A small network was shown many inputs. Here are its activations along a few directions, one row for each input.
Each table varies a few parts of the input and shows all the possible inputs, shuffled.
Descriptions start from the smaller parts, as in this example, which fits no table here: one of 5 places around a ring, together with either a single point or one of 9 places around a ring or (one of 3 separate values, together with one of 6 places along a line).
Shared parts are said once, and a part with two or three values counts as separate values.

Other details of the inputs shift rows strongly along two fixed directions, in all tables alike. That doesn't count.
To show where, the next rows are all for the same input, with only those details redrawn:
[-10 -43 -12   9  50 -51  31 -12  18  36   7 -59]
[-19   6  -1 -25 -41  12 -23  22  -3 -26  -3  38]
[ 20  10   5  -8 -25  17  38 -27  27 -20  -9   7]
[  3   3   0 -13 -19   7  19 -10  15 -15  -6   6]
[-17 -10  -8 -11  -9  -9  -4   6   7  -2   3   6]
[-36 -38 -17  -6  27 -48 -15  22  -3  28   9 -26]
[ 16 -10   1   0   8  -7  47 -31  28   3  -4 -27]
[  7  -2   0  -9 -13   6  26 -17  20 -14  -7   0]

Rows:
r1: [ 22  11   7   3   5  19  34 -33   9  18 -31   2]
r2: [ -2  40  -3 -16 -65  63 -34  37 -15 -65  33  39]
r3: [  5  24   3  -7 -41  50  -6  11   3 -45  24  15]
r4: [-21  -7   8 -26   1 -20 -66   9 -22  14  12  11]
r5: [ 35   8  13 -11  -4  28  51 -43  45 -15  -5 -18]
r6: [-46  -6 -17   5 -17 -10 -43  56 -19   0  14  24]
r7: [ -9 -18   3  -2  23 -22   3  -2 -11  35  -6   3]
r8: [-11   2 -16  13   5   1   7  13  11  10 -17  -9]
r9: [ 63  11  11  21 -18  53  55 -23  -3 -36  17  -8]
r10: [-14 -21 -23  17  15 -22   1  19  -6   7  28 -35]
r11: [-26 -30  -4  -4  46 -64   5 -11   4  32  -1 -46]
r12: [-35 -18 -14  -6 -11  -4 -60  55 -37  15   8  45]
r13: [ 10  -4  -5  32  60 -49  10 -28   1  48 -12 -48]
r14: [  4  -5   0   7  54 -53  12 -33  26  10  12 -60]
r15: [ 32  21   7  14 -33  51  11  22 -27 -38  12  25]
r16: [-34  16 -11 -12 -12   0 -19  10  -6   0 -28  16]
r17: [ 13 -36   0   7  32   5   3  -2  -1  23  28 -26]
r18: [ 26  33  24  -7 -16  12  55 -48  29 -24 -34   5]
r19: [-31 -20 -15 -25 -16  -9 -63  44 -37  16  12  42]
r20: [  7 -20   4  20   6   8   8  12 -13  12   6   2]
r21: [-11  23   4  -5   0  -1  13 -21  10  -3 -38   0]
r22: [ -3 -11   7  14  42 -24  18 -29  -1  49 -21 -31]
r23: [ 24  -6 -13  28  19  -3  52  -4   8  -9  30 -58]
r24: [-19  -4  -2  -6   3 -38 -60   9 -28   5  10  19]
r25: [  8 -32 -10  16  33 -30  42 -16  26  23   9 -52]
r26: [ -6  22   4   9  26 -23  17 -26  15   7 -31 -25]
r27: [  8  32  25 -24 -48  28 -16  -4 -10 -18 -21  65]
r28: [ 44 -12   4  17  29  28  39 -14  -5  -3  39 -43]
r29: [ 49   7   3  38  12  35  54 -17   7   5 -10 -21]
r30: [-23 -32 -14  -1  -3  -3 -49  41 -34   8  22  22]
r31: [-30   5  10 -26  -6 -17 -49   2  -1 -18  -1   5]
r32: [ 18  -6 -13  37  35   8  19  21 -25  15  10 -35]
r33: [-52   8  -6 -20 -42   5 -53  49 -22 -20  -6  59]
r34: [ 35  22   6  28 -14  30  63 -17  26 -25   1 -15]
r35: [-11 -21  -7  -4   4  15 -49  42 -29   1  39  10]
r36: [-18  -4 -23  29  18 -11  -4  36  -7  16   3 -32]
r37: [ 35  19  29 -30 -26  31   7 -37  14  -9  -6  21]
r38: [-11  23 -21  19  -7  17 -11  50 -19 -15   7  -9]
r39: [ 42 -20  -2  22  22  10  42 -16   0   4  21 -28]
r40: [-31  -3 -12 -12 -23  15 -51  39  -7 -17  25  21]
r41: [-39 -11 -21   6  17 -21 -14  24  -4  24 -18 -11]
r42: [-16  43  23 -23 -65  27 -60  13 -28 -33 -15  88]
r43: [ -3  25  16  -4  -2 -12   9 -22  11 -21 -22   8]
r44: [-38  -1 -22  12  -2 -14 -37  74 -38  -7  31  -3]
r45: [-35 -17   2 -26  16 -40 -39  10  -3  14   3 -17]
r46: [ 33  46  22   4 -35  20   1 -33   3 -30 -17  42]
r47: [ 14 -21   8  14  57 -45   1 -41  10  35  16 -54]
r48: [ 48   7  16 -12 -25  61  18 -26  23 -21   3  29]
r49: [ 23  16  16  17  21  -6  31 -48   8  25 -25 -19]
r50: [ 51  18  29 -12 -19  23  47 -59  21  -9 -16  11]
r51: [-13  34  -8   5 -53  47 -23  30  -3 -33 -17  43]
r52: [ 20  -2   5  -2  -1  21  31 -24  35 -10   9 -21]
r53: [ 43 -11   8   3  -6  26  35 -24  15  -2   1   9]
r54: [ -1  31   8  -8 -62  44  -3  14   9 -43 -15  54]
r55: [-22 -20  -6   1  38 -49  24  -6   7  31  -8 -35]
r56: [-29  -6  -1 -10  16 -50 -27   1  -4   2  -3 -13]
r57: [ 14  26  19 -45 -57  53 -35  -2  -6 -27  -2  66]
r58: [-22 -29 -20  23  27  -7 -34  37 -27  33  -2  -4]
r59: [ 39  14  19 -24 -33  58   7 -23  19 -19   0  41]
r60: [  0 -31  -1  -9  24 -29   3 -11  -6  36   3 -11]
r61: [-21 -10 -12   0   7   0 -28  25 -21  32 -13  22]
r62: [-35 -21 -22   2  -2 -18 -34  39 -10   5  23   1]
r63: [ 37  46  19  10  -3   1  52 -49  37 -38 -25   2]
r64: [-16  10   3 -30 -29   2 -12   2   1 -20  -9  23]
r65: [-27   9 -15  16  44 -58 -16   5   0  17 -17 -31]
r66: [ 28   5   7  21 -15  33  20   7 -11 -12   7  14]
r67: [-17 -24  -2 -19  31 -32   3 -10  14  23   6 -41]
r68: [ 54  17  12  20 -12  54  55 -36  24  -4 -32   9]
r69: [-56 -29 -23 -19   5 -39 -52  46 -20  14  12   7]
r70: [ 38   6  24   2   3  -6  29 -56  15   2  -9 -10]
r71: [-16 -25  -3  -1  15 -17 -16  23 -18  33   0  17]
r72: [-36  -4 -11  -4  27 -62 -41  14 -10   2   9 -13]
The inputs of r11 and r18 match in every part but one. If r70 is changed in the same way as r11 into r18, which row does it become?
> r42
The inputs of r67 and r55 match in every part but one. If r40 is changed in the same way as r67 into r55, which row does it become?
> r6
Describe the family of inputs behind these rows.
> one of 2 separate values, together with one of 4 places along a line, together with one of 9 places along a line
Change only the choice among 2 separate values in r53. List by row number the other rows that result.
> r25
Start at r38 and move only the place on the line of 9, one step at a time. The first step leads to r36. Which rows follow, in order?
> r51, r8, r41, r16, r21, r26, r65
Change only the choice among 2 separate values in r67. List by row number the other rows that result.
> r57
Change only the place on the line of 9 in r32. List by row number the other rows that result.
> r1, r13, r22, r29, r49, r58, r61, r68
Start at r2 and move only the place on the line of 4, one step at a time. The first step leads to r23. Which rows follow, in order?
> r44, r38
